A small network was shown many inputs. Here are its activations along a few directions, one row for each input.
Each table varies a few parts of the input and shows all the possible inputs, shuffled.
A made-up example of a description, with smaller parts first: one of 5 places around a ring, together with either a single point or (one of 2 separate values, together with one of 4 places along a line) or one of 11 places along a line.
Shared parts are said once, and a part with two or three values counts as separate values.
In the rows, 128 means zero.

Other details of the inputs vary at random and push rows far along two fixed directions, the same in every table; ignore that.

Rows:
R1: [123 132 132 137 129 130 136 123 126 129 128 124 129 130 125 128]
R2: [109 109 113  94 142 115 114 148 132 121  84 137 112 117 125 107]
R3: [125 132 133 135 123 131 137 125 127 125 133 130 128 131 123 124]
R4: [130 129 129 135 131 128 137 127 129 122 137 132 126 132 121 127]
R5: [136 130 128 128 136 129 126 121 126 129 128 129 134 124 126 134]
R6: [130 136 130 132 133 134 132 133 130 127 134 129 128 127 132 129]
R7: [124 133 126 137 126 128 136 133 134 125 135 127 125 128 127 133]
R8: [107 106 125  91 137 117 119 149 138 115  92 140 114 117 108 103]
R9: [126 134 128 138 133 130 134 125 126 131 127 131 128 128 131 130]
R10: [ 98  90 122 101 130 117 117 156 140 126  85 135 120 128 117 113]
R11: [129 130 129 129 122 132 124 129 129 122 133 121 131 125 127 133]
R12: [127 129 128 137 137 128 136 125 128 126 133 126 128 130 123 131]
R13: [126 136 129 133 130 130 135 124 120 133 127 125 131 129 130 126]
R14: [127 132 128 134 131 130 135 133 133 124 138 126 126 129 126 131]
R15: [132 134 131 128 130 132 135 126 120 128 134 130 130 131 127 120]
R16: [129 131 135 132 129 132 136 126 126 123 135 129 129 132 122 123]
R17: [102 102 115 101 129 114 126 152 137 114  91 144 107 114 111 109]
R18: [133 128 132 127 132 129 128 120 126 127 129 122 134 126 121 133]
R19: [127 127 130 132 116 129 132 122 125 124 132 130 128 126 125 130]
R20: [127 116 134 136 132 133 131 133 129 133 130 123 140 145 125 132]
R21: [127 134 134 131 129 134 134 131 130 125 135 123 129 129 126 127]
R22: [131 134 120 127 120 131 129 129 126 131 129 126 125 125 140 134]
R23: [136 126 127 129 129 126 129 123 130 122 137 131 129 128 118 133]
R24: [130 133 130 135 139 131 133 125 125 129 129 130 130 128 129 129]
R25: [126 131 134 134 135 131 135 123 126 127 130 123 131 130 124 127]
R26: [133 117 132 139 115 132 125 133 128 141 126 122 129 132 126 133]
R27: [136 131 129 124 134 129 127 121 122 131 128 123 136 125 127 129]
R28: [135 129 126 131 125 130 123 124 124 123 132 135 131 126 128 131]
R29: [102 101 129 107 133 118 117 161 142 135  87 135 110 128 115 100]
R30: [123 136 132 134 123 133 136 131 131 126 133 124 128 128 127 129]
R31: [ 97 134 190 110 142  32  42  65 201 180 180 133 109 158 198  93]
R32: [128 129 126 135 126 129 129 121 124 130 126 131 129 122 132 136]
R33: [136 134 120 125 125 131 123 129 126 127 130 124 128 127 138 133]
R34: [126 139 129 130 124 133 134 132 125 130 132 124 129 128 133 126]
R35: [139 135 122 121 129 132 126 129 129 130 132 124 129 127 135 133]
R36: [136 133 127 125 130 132 125 129 131 126 133 128 132 123 129 135]
R37: [124 118 131 139 126 133 132 133 130 134 127 124 139 144 126 133]
R38: [137 118 132 137 120 132 119 134 126 136 126 120 132 134 123 133]
R39: [132 134 126 125 123 131 123 129 124 126 132 122 133 124 133 130]
R40: [128 132 126 132 120 131 128 129 129 128 131 130 127 121 135 136]
R41: [132 125 124 134 124 125 127 124 128 119 136 131 128 128 122 133]
R42: [130 113 130 134 125 130 121 130 128 130 127 122 141 141 126 139]
R43: [132 133 131 133 133 132 133 127 126 126 134 136 128 130 128 125]
R44: [125 130 130 131 116 131 131 128 129 126 132 123 128 123 129 134]
R45: [129 127 130 132 128 129 125 121 124 124 128 122 133 126 124 133]
R46: [138 131 129 122 127 130 127 122 122 127 133 129 134 127 125 126]
R47: [133 134 125 130 138 131 134 125 122 132 127 126 128 132 135 126]
R48: [130 134 131 130 136 131 134 124 120 131 129 124 132 129 129 124]
R49: [130 125 124 135 130 125 125 122 127 123 131 125 130 126 123 137]
R50: [132 127 130 130 121 130 126 123 125 120 133 128 131 128 122 129]
R51: [134 114 132 129 129 131 125 130 129 132 128 122 142 141 122 139]
R52: [130 128 124 133 124 127 125 130 132 121 136 124 128 125 126 137]
R53: [126 125 123 137 125 125 132 122 127 127 129 127 126 124 125 138]
R54: [129 140 123 130 126 133 134 132 127 131 130 126 124 131 138 129]
R55: [133 130 126 128 129 129 124 121 119 128 127 123 135 125 130 130]
R56: [133 126 126 131 135 126 128 121 129 125 132 125 131 126 120 137]
R57: [128 133 127 127 118 131 129 128 124 130 131 124 129 122 135 132]
R58: [133 138 124 127 132 134 133 132 127 130 133 125 126 131 137 127]
R59: [130 137 131 127 130 134 133 132 125 129 134 123 130 128 132 124]
R60: [106 108 113  93 131 118 121 150 131 121  87 144 106 117 124 104]
R61: [131 131 121 130 126 128 130 121 122 134 124 127 126 126 138 134]
R62: [133 129 126 128 129 128 128 129 134 123 137 124 129 125 122 137]
R63: [123 130 127 140 131 126 137 125 129 127 130 127 126 130 124 132]
R64: [128 130 127 130 124 128 130 121 119 132 126 125 131 123 132 131]
R65: [132 132 125 130 125 132 122 130 128 124 132 128 131 122 133 135]
R66: [126 138 128 135 127 133 134 132 130 128 131 130 127 126 133 131]
R67: [135 135 125 128 132 133 134 126 122 129 132 132 126 135 133 123]
R68: [128 136 130 131 124 131 136 126 121 129 132 131 129 131 129 122]
R69: [130 130 127 128 118 130 131 123 119 129 131 131 129 125 130 127]
R70: [141 132 123 121 130 130 126 122 124 129 132 131 129 131 130 128]
R71: [128 134 129 136 127 131 135 126 126 127 132 137 127 130 129 126]
R72: [130 129 126 133 120 129 130 123 125 127 131 137 127 124 130 132]
R73: [131 137 123 131 126 131 135 126 123 130 130 133 124 134 134 124]
R74: [126 128 124 134 119 127 131 129 132 125 134 126 125 123 128 138]
R75: [136 135 129 121 127 132 126 129 126 128 133 122 134 124 129 130]
R76: [106  99 131 104 139 119 117 162 141 133  88 134 111 128 113  99]
R77: [133 131 131 124 126 133 127 128 131 124 134 121 133 125 123 133]
R78: [138 130 128 126 130 130 126 123 127 125 133 135 132 126 125 130]
R79: [138 131 120 126 125 130 124 123 121 126 131 131 128 130 133 128]
R80: [134 131 127 126 123 130 124 123 119 125 132 129 133 127 128 126]
R81: [141 119 135 132 125 132 122 134 128 139 127 120 133 135 120 133]
R82: [129 136 123 133 132 130 135 125 122 134 125 127 126 132 135 128]
R83: [133 129 125 133 132 129 123 122 124 126 127 129 132 124 130 134]
R84: [126 130 127 138 125 126 138 127 130 124 135 133 124 132 123 128]
R85: [125 127 130 134 122 129 131 120 125 128 127 124 129 124 126 134]
Description of these inputs: one of 5 places around a ring, together with either one of 2 separate values or (one of 3 separate values, together with one of 5 places along a line).
Q: The inputs of R6 and R65 match in every part but the place on the ring of 5. If R76 is changed in the same way as R6 into R65, which row does it become?
A: R38
Q: The inputs of R32 and R24 match in every part but the place on the ring of 5. If R57 is changed in the same way as R32 into R24, which row does it become?
A: R59
Q: Which other rows does R51 become when the choice among 2 separate values takes its other values? List them by row number.
A: R81
Q: Which other rows does R72 become when the choice among 3 separate values takes its other values? List them by row number.
A: R32, R40
Q: Start at R60 and move only the place on the ring of 5, one step at a time. The first step leads to R73. Which rows follow, in order?
A: R67, R70, R79
Q: Which other rows does R63 become when the choice among 3 separate values takes its other values? List them by row number.
A: R7, R84

Rows:
R86: [101  99 155  88 157  89  72 143 166 164  95 113 125 144 143 100]
R87: [127  87 101  77 141 166 145 201  96 110  45 132 136 128  86  97]
R88: [168 186 140 169 148 166 164 104 108 137 187 103 157 149 148 149]
R89: [113 126 171 148 106  96  99  94 150 179 164 124 130 176 175 114]
R90: [166 184 137 162 125 159 156 107 125 111 205 105 152 125 133 169]
R91: [129 127  62  66 136 161 143 176  82 117  36 141 110  84 138 104]
R92: [ 80 105 135 107 122  77  95 150 184 133 121 146  88 124 145 106]
R93: [111 151 177 153 115  97 111  93 149 176 171 131 114 158 171  97]
R94: [182 145 141 161  91 162 129 109 114 123 196 106 171 145 126 170]
R95: [110 120 164 155 101  87  81  99 178 157 170 106 127 138 165 152]
R96: [ 78  79 144 116 141  70  83 112 164 142  92 136 111 125 133 115]
R97: [152 116  69 162 130 183 195 151  76  90  87 142 135 111  77 165]
R98: [176 130 134 155 119 147 134  86  98 124 167 119 168 149 112 157]
R99: [143 181 129 188 105 151 169 107 124 116 197 110 141 126 142 172]
R100: [153 125 129 179  99 143 148  86  96 131 160 129 156 146 121 163]
R101: [ 98  92 149  83 136  81  64 146 182 138 116 113 118 119 130 115]
R102: [105  84  94 112 135 159 153 193 107 128  34 118 122 116  98 129]
R103: [ 97 165 163 154 141  93 123  94 159 163 174 121 116 157 182 109]
R104: [127 103 102  83 149 149 157 163  98  87  63 151 117  98  62  97]
R105: [184 187 104 147  87 154 127  90  94 126 182 116 143 103 177 179]
R106: [137 159 132 115 125  73  76  50 130 149 162 141 118 118 196 127]
R107: [103 101 139  89 167  72  83 118 168 129 113 153 106 133 126  95]
R108: [ 78 108 152 108 132  73 104 109 154 133 109 161  93 123 126  78]
R109: [ 64 122 140 110 158  70 115 111 165 121 111 154  96 120 138  90]
R110: [152 130  76 158 126 203 199 178  78 115  81 127 134 130  96 155]
R111: [ 99 121 161  76 127  89  86 142 175 123 130 142 100 118 126  78]
R112: [173 128  77 131 125 201 176 183  96  81 109 121 141 105  76 165]
R113: [175 165 149 158 126 166 152 115  97 142 169 115 152 148 132 129]
R114: [100  86 149  91 160  72  66 115 165 140 101 129 126 126 122 111]
R115: [112 116  92  86 177 146 165 165 106  76  66 144 117  93  75 109]
R116: [150 159 139 177  83 155 155 116 115 123 180 124 135 123 126 153]
R117: [130 104  90  89 163 163 152 201 110 112  55 136 119 122  94 106]
R118: [151 134 131 171  73 154 145 116 116 128 173 115 149 141 129 169]
Q: What do these inputs look like to the network?
A: one of 3 separate values, together with either a single point or (one of 2 separate values, together with one of 5 places along a line)
Q: The inputs of R108 and R93 match in every part but the choice among 3 separate values. If R114 is changed in the same way as R108 into R93, which row does it become?
A: R86
Q: Which other rows does R103 become when the choice among 2 separate values takes its other values? List them by row number.
A: R88
Q: Which other rows does R100 become when the place on the line of 5 takes its other values? List them by row number.
A: R96, R97, R108, R109
Q: Which other rows does R113 become when the choice among 3 separate values takes its other values? List them by row number.
A: R104, R111

Rows:
R119: [122 127 124 117 134 113 118 121 136 121 125 140 118 116 129 125]
R120: [113 129 126 120 135 112 129 121 137 120 127 137 117 123 128 120]
R121: [125 143 124 103 139 122 119 128 129 129 123 132 121 118 148 114]
R122: [111 146 131 117 134 122 134 129 134 122 129 142 113 122 138 107]
R123: [124 117 128 114 119 118 110 124 130 133 117 129 126 123 134 125]
R124: [126 109 129 116 119 119 106 133 135 132 120 126 129 133 130 128]
R125: [119 123 129 119 131 121 115 130 132 139 114 124 126 128 139 122]
R126: [108 122 131 128 123 115 125 129 138 126 124 128 117 124 127 123]
R127: [117 120 129 124 122 115 115 128 138 128 121 132 119 117 129 129]
R128: [110 112 133 127 122 118 124 137 146 127 126 128 122 132 123 127]
R129: [176 157 121 162 115 150 140  89  97 128 172 117 155 133 138 164]
R130: [120 116 136 125 130 123 122 142 138 143 120 127 124 142 130 118]
R131: [161 176 123 166 114 152 158  97 108 119 182 118 141 126 139 158]
R132: [124 111 138 119 138 121 111 134 137 137 117 120 136 138 124 124]
R133: [124 130 124 113 143 118 117 124 128 131 118 131 124 127 140 118]
R134: [159 164 131 178 121 152 162  96 104 128 176 124 148 141 135 155]
R135: [170 174 120 164 113 152 146  96 108 121 181 120 143 119 141 163]
R136: [123 132 130 117 143 120 128 126 130 135 120 137 118 132 135 110]
R137: [123 146 129 110 139 123 128 131 129 132 125 135 113 124 143 105]
R138: [129 138 122  99 128 118 114 122 127 123 126 136 121 112 142 117]
R139: [118 125 134 125 131 121 124 133 132 142 117 128 119 133 134 113]
R140: [170 140 138 178 113 151 139 102 114 130 178 108 159 139 119 175]
R141: [120 111 130 126 121 117 112 136 144 127 124 129 123 127 125 131]
R142: [122 115 130 120 130 122 112 139 138 139 117 122 130 138 136 126]
R143: [129 105 137 114 127 119 106 128 136 131 120 125 136 132 118 127]
R144: [123 113 142 125 138 122 120 137 137 140 120 124 130 142 118 115]
R145: [114 109 140 127 130 116 122 131 145 125 127 125 128 132 112 125]
R146: [106 124 136 131 126 120 131 133 135 132 121 135 119 130 130 115]
R147: [109 115 138 133 126 121 128 141 142 132 125 132 123 140 127 118]
R148: [144  93  58 124 134 229 223 224  55  65  30 128 143  96  27 144]
Q: What do these inputs look like to the network?
A: one of 5 places along a line, together with one of 6 places around a ring
Q: The inputs of R119 and R134 match in every part but the place on the ring of 6. If R141 is changed in the same way as R119 into R134, which row does it become?
A: R147
Q: Which other rows does R123 become when the place on the ring of 6 takes its other values? List them by row number.
A: R125, R126, R127, R139, R146
Q: Which other rows does R133 become when the place on the line of 5 takes its other values? List them by row number.
A: R121, R125, R132, R142
